Each row below holds a small network's activations on one input, seen along a few directions.
In each table, some parts of the input vary, and every possible input appears once, in random order.
Descriptions start from the smaller parts, as in this example, which fits no table here: one of 6 places along a line, together with either a single point or one of 11 places around a ring or (one of 3 separate values, together with one of 8 places around a ring).
Shared parts are said once, and a part with two or three values counts as separate values.
(in the rows, 128 means zero)

Other details of the inputs vary at random and push rows far along two fixed directions, the same in every table; ignore that.

Rows:
R1: [141 102 115 141 106 142 124 110 145 133 137 143 117 105]
R2: [129  97 121 143 113 144 134 114 136 125 108 149 116 114]
R3: [134 152 143 117 156 115 140 162 105 151 107 132 131 164]
R4: [149 105 108 132 103 149 112 106 146 122 136 138 119 103]
R5: [141 100 111 138 101 144 120 106 151 130 138 142 116  97]
R6: [132 105 113 128 112 150 118 122 148 133 117 139 120 121]
R7: [147 107 117 126 111 149 110 107 133 116 132 138 122 109]
R8: [143 104 122 133 114 142 128 109 132 139 136 145 120 113]
R9: [145 163 133 116 153 120 121 162 117 137 101 120 136 155]
R10: [152 166 140 116 155 117 116 147  95 131 116 126 138 151]
R11: [139 105 116 148 104 142 129 115 144 133 132 145 118  98]
R12: [138  98 126 129 118 145 125 105 123 131 134 147 121 114]
R13: [133  99 113 127 113 149 124 120 148 135 117 143 120 118]
R14: [150 175 135 135 144 111 125 159 111 138 114 125 135 138]
R15: [159 177 134 126 150 110 119 158 111 134 116 121 135 145]
R16: [136 148 149 116 159 114 142 148  96 140 105 134 141 169]
R17: [140 114 122 137 116 143 127 124 137 119 100 140 120 114]
R18: [148 119 112 144 104 142 120 121 146 125 127 138 120  98]
R19: [145 110 112 133 107 145 113 107 140 128 135 139 122 109]
R20: [148 174 147 133 155 104 140 164 100 148 114 131 134 145]
R21: [ 31 137 126 115 126  98 132 109 156  88 212  52 141 123]
R22: [ 29 138 133 106 130 104 128 118 155  80 184  57 150 143]
R23: [127 147 140 118 151 119 136 155 116 144 114 129 131 156]
R24: [132  99 116 130 117 148 127 121 144 137 118 144 120 124]
R25: [151 173 138 132 149 107 130 160 109 141 113 128 136 136]
R26: [ 69 149 134 110 143 103 124 123 128  98 176  76 144 133]
R27: [137 101 120 140 105 142 130 108 143 137 140 145 115 105]
R28: [ 35 139 133 111 136  99 129 113 139  86 203  56 144 131]
R29: [142 161 146 134 146 107 143 158 102 148 119 130 131 139]
R30: [147 106 113 132 111 142 119 107 139 132 133 142 122 106]
R31: [138 165 144 127 157 109 136 159 102 132  91 130 135 152]
R32: [125  95 126 141 112 145 141 113 135 127 111 152 114 112]
R33: [145 109 123 123 120 147 120 116 137 119 108 140 130 130]
R34: [125  90 127 127 116 147 133 105 137 126 122 148 125 127]
R35: [142 157 144 112 159 114 129 150 105 133  99 130 145 165]
R36: [ 19 140 130 120 123 102 135 120 159  79 180  55 138 124]
R37: [140 151 144 117 159 117 133 147 103 133 102 130 143 168]
R38: [141 106 111 141  98 145 115 107 151 127 137 138 118 101]
R39: [142  95 122 134 110 143 131 107 130 141 136 146 117 110]
R40: [130 149 147 130 151 111 148 154  98 137  97 137 129 152]
R41: [138  95 122 140 104 141 133 109 139 141 139 146 113 104]
R42: [144 153 149 117 159 112 133 147  84 142 120 129 136 154]
Description of these inputs: one of 6 places along a line, together with either one of 3 separate values or one of 4 places along a line.
Changing only the place on the line of 6 turns R6 into R13. The same change can be made to R19. Which row results? -> R30
List by row number the other rows that have the place on the line of 6 in common with R29. -> R3, R16, R39, R40, R41, R42
Which other rows does R23 become when the choice among 3 separate values takes its other values? List them by row number. -> R32, R34
Which other rows does R13 become when the choice among 3 separate values takes its other values? List them by row number. -> R31, R35

Rows:
R43: [111 177 146 109 170  99 131 157 102 115 114  99 145 170]
R44: [123  95 129 139 111 140 148 120 134 138 115 150 121 118]
R45: [ 92 112 127 118 124 132 134 116 142 116 137 114 135 142]
R46: [116  84 119 131 109 152 128  98 144 110 116 140 127 119]
R47: [109 125 116 127 108 129 114 107 153  99 160 102 131 104]
R48: [123 195 146 132 154  87 136 166 112 133 142  97 139 142]
R49: [119 137 126 132 117 118 127 118 133 120 165 111 128 114]
R50: [142 108 109 131 116 145 111 119 147 132 130 137 124 113]
R51: [ 92 118 128 136 112 125 137 124 143 124 152 110 122 110]
R52: [ 98 112 134 124 131 120 135 119 130 123 150 117 126 128]
R53: [230 139 124 134 135 153 107 142  96 158  54 190 120 130]
R54: [101 119 121 117 119 135 122 122 147 116 148 110 129 128]
R55: [119 185 148 103 177  95 132 170 101 133 114 100 144 185]
R56: [130 103 122 139 119 137 144 124 134 139 117 147 116 114]
R57: [132 100 119 130 109 153 116 111 141 114 122 140 121 113]
R58: [141 110 116 138 114 138 124 111 130 133 141 142 120 107]
R59: [243 144 125 136 138 145 110 149 103 171  67 185 126 137]
R60: [136  99 126 133 113 147 128 112 130 133 133 146 118 109]
R61: [105 170 161 111 171  91 147 156  92 131 126 110 149 172]
R62: [100 127 119 142 113 120 132 121 145 121 158 112 118 106]
What is each input in this table made of? -> one of 4 places along a line, together with one of 5 places along a line
Changing only the place on the line of 4 turns R53 into R58. The same change can be made to R46. Which row results? -> R61
Start at R43 and move only the place on the line of 4, one step at a time. The first step leads to R55. Which rows follow, in order? -> R52, R56
Start at R48 and move only the place on the line of 4, one step at a time. The first step leads to R49. Which rows follow, in order? -> R59, R47

Rows:
R63: [186 115 127 127 126 147 118 130 121 154 106 161 123 139]
R64: [105  74 111 145  78 149 122  66 158 102 174 134 115  70]
R65: [200  95 118 126 126 173 119 134 121 159  53 198 123 142]
R66: [ 83  52 108 133  86 166 131  79 165  85 136 132 117  97]
R67: [ 80 114 117 143 100 118 122  86 148  94 199  94 129  84]
R68: [ 90  57  96 126  83 161 120  81 189 109 150 126 122  94]
R69: [214 104 133 145 119 157 125 114  92 153  74 195 120 119]
R70: [117 195 146 118 159  92 128 161 108 106 135  89 142 145]
R71: [109  70  98 133  75 158 114  74 184 118 183 126 112  83]
R72: [ 48 180 164 102 179  78 145 149  91  94 155  70 161 181]
R73: [110 172 149 138 145  90 155 167 110 147 136 116 127 141]
R74: [ 49  99 117 118 111 136 127 103 166  89 146  93 129 127]
R75: [120 170 140 114 153 102 124 145 108 133 157 103 136 141]
R76: [ 54 131 152 131 153 101 165 149 130 128 140 104 131 152]
R77: [171 113 126 131 132 146 130 124 115 127  77 161 123 129]
R78: [ 72 221 146 108 167  72 123 172 123 101 156  51 152 161]
R79: [183 238 152 127 189  83 123 197  66 136  91 114 145 165]
R80: [112 175 141 118 150 107 123 157 122 117 118  94 142 152]
R81: [156 159 138 120 158 120 124 156 111 136  74 137 133 160]
R82: [113  71  96 141  80 156 115  78 167 120 191 123 110  63]
R83: [217 109 117 135 117 165 114 137 125 162  64 189 122 126]
R84: [113  79  86 143  73 155 105  88 191 113 174 121 116  66]
R85: [ 75 138 132 104 143 105 133 127 136 113 167  82 142 159]
R86: [ 86 159 134 142 127  86 153 152 131 133 168  97 127 116]
R87: [180 115 131 126 129 147 122 132 102 157 104 162 119 131]
R88: [209  92 125 126 129 161 124 123 100 170  75 197 114 132]
R89: [ 58  94 129 122 111 122 137  83 145  90 175  98 134 112]
R90: [150 152 152 141 145 112 158 166  99 166  95 150 123 145]
R91: [192  99 134 153 126 151 158 139 108 182  58 203 105 127]
R92: [113 168 144 120 149 105 131 149 112 105 123  96 142 145]
R93: [ 82  42 110 123  89 169 128  74 159 114 157 137 115 102]
R94: [ 76 147 143  99 158 106 133 141 122 116 152  90 146 179]
R95: [223 122 114 138 116 160 107 136 129 164  76 190 120 116]
R96: [208 168 118 144 138 131 105 157 108 152  77 160 121 128]
R97: [126 192 137 119 162  91 119 156 117 134 166  86 144 151]
What is each input in this table made of? -> one of 5 places along a line, together with either a single point or one of 6 places around a ring
Changing only the place on the line of 5 turns R84 into R83. The same change can be made to R86. Which row results? -> R90
Start at R94 and move only the place on the ring of 6, one step at a time. The first step leads to R93. Which rows follow, in order? -> R72, R66, R74, R65
